These are the activations of a small neural network, seen along a few directions. Each row is one input.
In each table, some parts of the input vary, and every possible input appears once, in random order.
A made-up example of a description, with smaller parts first: one of 3 separate values, together with either a single point or one of 11 places along a line or (one of 5 places around a ring, together with one of 6 places along a line).
Shared parts are said once, and a part with two or three values counts as separate values.

Table:
R1: [-30  10   2   1  -7  26 -31 -14   7  -7  -2   4 -18  31 -33  -3   1  10
  12]
R2: [  5  12  28  19 -14  36 -35 -35  15  16 -49 -24  38   9  13  21 -27  12
  21]
R3: [ 11   0 -37   1  -1 -30   1  32  -6   3  22  -9 -11  -7 -45  -1   2 -25
  27]
R4: [ 35  11  11  -3  -6  60  -4 -66  28 -14 -43 -24  26  -2  42  26 -15 -12
 -35]
R5: [ 14 -29  -9  38  -6 -18  10  10  29  -3  29 -11  -9   6 -28 -36 -16  -8
  26]
R6: [ 11 -33 -38  16   3 -42  18  89  -6 -13  31 -19 -12  14 -20 -40 -16  -4
  24]
R7: [-24  18 -22 -14  -9   6  -6  14 -16  -6 -15   3 -19  40 -43   6  11  12
  12]
R8: [ 39  -6  10  34  -5   4 -24 -20  23  29 -10 -38  50 -37  14  11 -29 -25
  40]
R9: [  2  13 -15 -41  27  14  -6  56 -19 -10  -9  -3 -43  37  -6 -13  22  -9
 -18]
R10: [  8  22 -40 -34   1  26  20 -20  -4 -37 -13   1 -31  25 -14   6  26  -6
 -44]
R11: [-74  25  37  33  -8 -51  27 -20 -19  17  40  87  -3 -31  60   9  34  12
 -46]
R12: [  4  -7 -14  16   2  -9 -23   3  17   1  35  -8  -8 -15 -35 -11  -5 -28
  29]
R13: [ -3  13 -46 -42  13  23   5  30 -18 -48  -2  -4 -29  23   2 -15  16  -9
 -44]
R14: [ 32 -23  12   5 -18 -13 -22 -17   4   5  12 -30  26 -30 -11  -3 -11 -19
  36]
R15: [ 49 -27  15  55 -12  -4  10 -13  35  24 -15 -42  50 -15  21 -14 -38  -6
  37]
R16: [  1 -11 -42  -6  11 -33 -14  82 -17  -9  36 -15  -9  -7 -28 -17  -5 -25
  27]
R17: [  7  13  15 -19  17  37 -17 -21  18   1  -7   3 -43  30 -14   0  21  -8
 -21]
R18: [ -3  -6  29 -10 -27  21 -31 -33  -5  -6 -26 -17  15  16 -11   6  -8  18
  18]
R19: [ 21 -22 -32  23  -9 -39  34  38   5   0  17 -13 -13  14 -38 -25 -10  -4
  24]
R20: [ 42 -45  18  26 -25 -21  12 -10  16   0   7 -34  26  -8  -4 -28 -21   0
  33]
R21: [-35   8 -28 -22   2   4 -21  64 -30 -16  -2  -2 -18  39 -26 -13   2  10
  12]
R22: [ 29  -5  11 -31 -18  44  -2 -65   8 -36 -21 -18   3   4  18  11   6  -3
 -39]
R23: [-48  13  65  17 -29 -57  29 -38 -26  17  18  59  26 -48  84  19  22  23
 -37]
R24: [-73  24   2   4   0 -77  33  56 -51  10  41  85  -2 -18  70  -4  29  15
 -45]
R25: [ 35  -3  43 -30  -3  32 -15 -40   6   2 -30 -18  -9  16   8  10  11  -1
 -15]
R26: [-62  40  12  13 -12 -71  50   9 -39  19  31  87  -4 -20  49  14  38  19
 -44]
R27: [ 22 -12  12  15  23  32 -11 -26  20  27 -28 -23  45 -33   7  19 -38  14
  34]
R28: [-14 -13 -13  -3  30  20  -8  -4  15   1  17   4 -10 -10 -41  -4 -12  11
  22]
R29: [ 41  13  42  -2  10  48 -18 -42  26  25 -52 -25  14  10  31  25 -10  -9
 -13]
R30: [  2  13 -17 -19   2  47  -4 -47  18 -37   2   2 -30  18  -4  -1  16  -9
 -46]
R31: [ 14  22  -9 -33  15  16   8   7  -5   1 -21   3 -44  38 -24   8  31  -6
 -19]
R32: [ -7  -6 -36 -18  27  -1  16  25  -8   4   5   3 -13  -2 -51   6  -4  14
  21]
R33: [ 14 -29  14 -14  10  16  -8 -23   2   4  -7 -17  23 -26 -18   5 -20  19
  30]
R34: [-46  22  63  47 -21 -42  26 -37  -3  44  -9  55  48 -61 109  35   7  14
 -38]
R35: [-18 -16 -42 -26  39  -3   1  75 -20  -8  18  -3 -11  -2 -34 -11 -12  13
  21]
Question: What is each input in this table made of?
Answer: one of 5 places along a line, together with either a single point or one of 6 places along a line
Question: Changing only the place on the line of 5 turns R28 into R27. The same change can be made to R11. Which row results?
Answer: R34
Question: Start at R15 and move only the place on the line of 5, one step at a time. The first step leads to R20. Which rows follow, in order?
Answer: R5, R19, R6
Question: Which other rows agree with R14 in the place on the line of 5? List them by row number.
Answer: R18, R20, R22, R23, R25, R33
Question: Change only the place on the line of 5 in R3. List by row number the other rows that result.
Answer: R8, R12, R14, R16

Table:
R36: [-34  -9  29  25  -5 -35  -8   7  -7  28  20  17  18 -25 -11   7 -15  14
  43]
R37: [ 12 -15   2  28 -12 -51  25   4  -2  16  30  16  16 -21   5  -7  -4  -5
  11]
R38: [ -9  23  20  -2  12  29  -2 -33  12  11 -22  20   0   7  32  27   5   3
 -34]
R39: [ -3 -26  -1  42 -21 -48  27   1   9   3  30   8   9 -22   7 -14  -5  -5
   4]
R40: [  6  18  22  12 -21  16  15 -47  18 -16  -7   6 -12  12  34   3  18  -8
 -45]
R41: [-22  11 -16 -16 -11  -4  24  -4  -8 -38  19  25 -29  12   7 -16  25  -4
 -49]
R42: [ 33  -4  25  16 -22 -16   8 -33   3   5  -2  -4  33 -22  45   6  -9  -6
 -12]
R43: [-15 -13 -19   8 -14 -43  30  43  -8 -14  28  15 -22  13   9 -30  16  -5
 -18]
R44: [-29   0   7  31  -5 -32  10  11  -8  27   7  13  30 -25  -5   5 -13  17
  40]
R45: [ 17  -4  27  15  -9  -9   2 -27   9  11  -8 -10  31 -43  46  12  -3 -10
  -8]
R46: [  49  -18  -72  -68   15   78  -36   23   15  -51  -21  -80  -45   59
 -111    4  -12  -16   25]
R47: [  3  25  24  -5   4  19   4 -42  11   6 -14   7  -9  -6  33  17  25 -13
 -37]
R48: [  58  -24  -74  -19   22   35  -43   85   13  -29   -8  -82  -35   57
 -108  -32  -29  -45   60]
R49: [-11   6  28  15 -16   1 -10 -26  -2  21 -28  -2  48 -23  34  16 -16  13
  15]
R50: [ -8  19 -15 -31   0  -8  20  -3 -22 -25  18  32 -25  14   6  -7  26  -3
 -41]
R51: [ 19 -13  22  32 -31 -12  12 -35  15 -10  -1 -11  26 -24  49  -1 -10  -5
 -17]
R52: [-23  18 -15 -30  14   0  13   1 -18 -18  13  26 -29  -7   8   0  32  -6
 -38]
R53: [-15 -10   4  31   8 -31  17  19   4  25  20  19  21 -32   4   9 -21   8
  20]
R54: [-41   6   9  -4   7 -32  -9  49 -26   8  18  21 -12   9  -9  -6   8  20
  14]
R55: [ -3 -14   4  28   0 -42  19  10   2  22  25  10  13 -44   5   0   2  -8
  15]
R56: [  98  -59   -9   -8   14   82  -36  -27   41  -16  -34 -107   32   16
  -56  -25  -48  -13   67]
R57: [-14  -1 -16  -5   9 -37  21  50 -18   3  22  15 -21  -8   9 -15  22  -7
  -7]
R58: [-26  20  43  -7  -6  29 -31 -42   1  20 -24  23  -3  12  15  26  14  11
 -15]
R59: [ 19  26  23  -4 -10  12  11 -46   5  -1  -8  12  -6  14  32  10  18  -8
 -40]
R60: [  0  -3 -17  -6  -5 -45  27  45 -21  -3  27  22 -17  14   8 -22  17  -5
 -10]
R61: [-24   3 -16   0  18 -26  18  58 -18   8  18  22 -12   2   7  -6   0  11
  -6]
R62: [-48  18   6 -29   9   8 -22   0 -25 -11   5  38 -21  10  -8  11  22  21
 -17]
R63: [-44  27 -17 -23  10  10  -3   2 -30 -11  -8  32 -13  12  -1   9  21  22
 -19]
R64: [  4  -3  26  16  -2   1  -2 -18  11  16 -13   2  40 -30  44  21 -24   5
  -4]
R65: [ 86 -24 -12 -44  16  98 -30 -39  45 -23 -72 -90 -30  53 -83  -3 -24  -3
  27]
R66: [  71  -41  -58   16   22   37  -46   23   49   -2   11  -87    5   14
 -101  -43  -51  -24   97]
R67: [-33  19 -18 -25  23  11   7   9 -18 -13   6  36 -21   4   8  10  11  11
 -35]
R68: [-36  14 -14   2   6 -28   9  52 -30   9   4  16  -3   9  -3  -8   9  21
  11]
R69: [-16  -3  49  10 -18   1 -27 -29  -1  24 -14   2  37 -25  28  18 -18  11
  18]
R70: [-22  30  21  -2  -3  30 -12 -40  -2  17 -38  17   7  14  22  24  14  12
 -17]
Question: What is each input in this table made of?
Answer: one of 5 places around a ring, together with either a single point or one of 6 places along a line
Question: Changing only the place on the ring of 5 turns R49 into R70. The same change can be made to R51. Which row results?
Answer: R40
Question: Start at R36 and move only the place on the line of 6, one step at a time. The first step leads to R44. Which rows follow, in order?
Answer: R53, R55, R37, R39
Question: Change only the place on the ring of 5 in R62. List by row number the other rows that result.
Answer: R36, R54, R58, R69

Table:
R71: [ 32   5 -39 -31  17  10  -8  41   5 -11  -2 -32 -45  19 -43  -2  18 -40
  -1]
R72: [ 49  -1  11  -2   8  50 -35 -14  38  -4 -23 -46 -14  15  -3   9 -10 -36
  -7]
R73: [ 67 -18  14 -23 -24  41  -1 -24   3 -22 -51 -62  25  32  15  -1 -25   5
   3]
R74: [-74  37  -7 -34  11 -15  10  20 -47   6   0  63 -18  -7  17  43  31  22
 -42]
R75: [ -6 -25 -35 -15  -2  -5 -21  28  -7 -16  19 -33  -8 -11 -83  -5 -17   0
  60]
R76: [-24  -5  20  14 -12 -47  48 -43  -1  -9  61  62 -16 -33  34  -7  33   4
 -50]
R77: [-88  37   4 -27   3 -17  -8  40 -53   3  -1  74 -28  34  22   9  30  27
 -31]
R78: [-47  42  70 -17  -7  14 -11 -49 -29  20 -49  41  23  -3  58  40  24  38
 -30]
R79: [ 32 -20 -60 -39   0  11  18  47 -11 -45 -16 -44 -13  15 -27 -13  -3  -7
  -9]
R80: [-30   8  -5  24   6 -84  37  70 -30  28  25  39  16 -42  43  16   1   3
  -7]
R81: [-39  11   2  11 -32 -68  53 -10 -14 -14  51  61 -25 -15  15   6  39  -5
 -50]
R82: [-11   7  70  36 -55 -40  27 -83  -5   8   0  39   8 -12  59   0  33  10
 -38]
R83: [ -3  -1 -35   8  16  11  -7  50   8   1   1 -18 -42  65 -75 -32   1   6
  41]
R84: [ 28 -31  31   0 -29  21 -49 -41  15  14 -24 -47  37   6 -42   4 -31  13
  64]
R85: [ 54  14 -25 -11  20  38 -25 -13  22  -4  -6 -34  -9   8 -15   0   0 -46
  -3]
R86: [ 32   5 -35  16  26  39  -5 -24  35  12 -11 -23   1  12 -50   1 -21 -11
  28]
R87: [-57  54   8 -17  14  16  -3 -34 -26   9  -7  58  17 -26  48  36  21  22
 -40]
R88: [ 48 -25  -8 -11  -8  52  -4 -11  20 -38 -35 -60  17  14  13   0 -33  -6
 -13]
R89: [-17 -22 -22  -4 -11  -6 -40  49 -17 -17  27 -29 -14  32 -80 -37 -14  13
  68]
R90: [-67  39  45 -10   5  24 -13 -38  -7  10 -28  41  11 -19  60  39  12  29
 -44]
R91: [ 10 -38  11  14 -13  34 -50 -28  28  -7  -6 -43  28 -14 -44   7 -40   1
  53]
R92: [ 19 -20 -49 -29  -8   9  -2  68 -19 -47 -10 -39 -19  59 -24 -43   2   5
   0]
R93: [-16  17   6  43   3 -50  25  16 -11  38  17  35  52 -57  76   9  -5  -5
  -1]
R94: [-18  -9  13  25  25 -61  35  38 -16  33  35  40  28 -58  63   4  -4   8
  -4]
R95: [ 19   6 -27 -21  11   8 -27  61  -4 -14   4 -28 -51  62 -40 -32  22 -30
   8]
R96: [ 27 -11   2  27  13  52 -16 -25  50  12 -29 -33  -3  19 -40  10 -29  -1
  24]
R97: [ 45  -4  22  12  -4  39 -15 -40  38  31 -47 -37   5  37 -37   6 -21  10
  37]
R98: [-21  21  11  33 -32 -39  37 -66   3  -6  41  57   4 -34  49  -2  32  -6
 -46]
R99: [ 48 -10 -18 -31  38  31 -13  10  19  -7   8 -27 -32   1 -27 -14   6 -34
  -3]
R100: [ 26 -18 -27  -2  44  33   7  -1  30   7   3 -16 -23   5 -62 -13 -14   0
  29]
R101: [ 48 -34 -38 -40  21  32  16  15   2 -42  -5 -39  -1  -1 -11 -25 -16  -1
 -10]
R102: [ 54 -10 -46 -21   4  40   5  -9   4 -39 -19 -46  22   6   1  -9 -23 -14
  -9]
R103: [ 10  -2 -48  -3  23  12  12  29  18   3  -6 -22 -37  22 -78  -2  -4  -6
  32]
R104: [-60  25  15 -35  33   7   6 -12 -32   8  12  63  -6 -26  35  30  23  32
 -43]
R105: [ 10 -43 -16 -15  18  15 -26  -3   8 -12  26 -26   7 -28 -66 -16 -26   5
  59]
R106: [ 15 -21 -24   4   1  21 -39 -27  12  -7  12 -33  31 -20 -54  -2 -31  -8
  58]
R107: [-32   4  45  42 -42 -30  26 -71  19  -3  19  39  -3 -27  62   1  22   1
 -52]
R108: [-53  15  15  18 -40 -70  36  11 -21 -16  53  69 -33  25  18 -29  36   3
 -41]
R109: [ 68   5  33 -14  -9  39 -33 -27  23  12 -41 -47  -6  32  -1   8  -2 -25
   9]
R110: [-28   1  42  50  -9 -38  16  11   5  42  -3  18  47 -50  87  12 -13   0
  -7]
R111: [-42  12   7  32  -4 -84  19  91 -38  27  28  47   7  -2  45 -21  -2  14
   0]
R112: [ -7   4  67  43 -23 -46  18  -1 -17  56 -22  17  60 -33  83  12  -1   8
   6]
Question: Changing only one part turns R79 into R73. The same change can be made to R81. Which row results?
Answer: R82
Question: Changing only one part turns R95 into R99. The same change can be made to R77. Which row results?
Answer: R104
Question: What is each input in this table made of?
Answer: one of 6 places along a line, together with either one of 3 separate values or one of 4 places along a line
Question: Start at R84 and move only the place on the line of 6, one step at a time. The first step leads to R91. Which rows follow, in order?
Answer: R106, R105, R75, R89
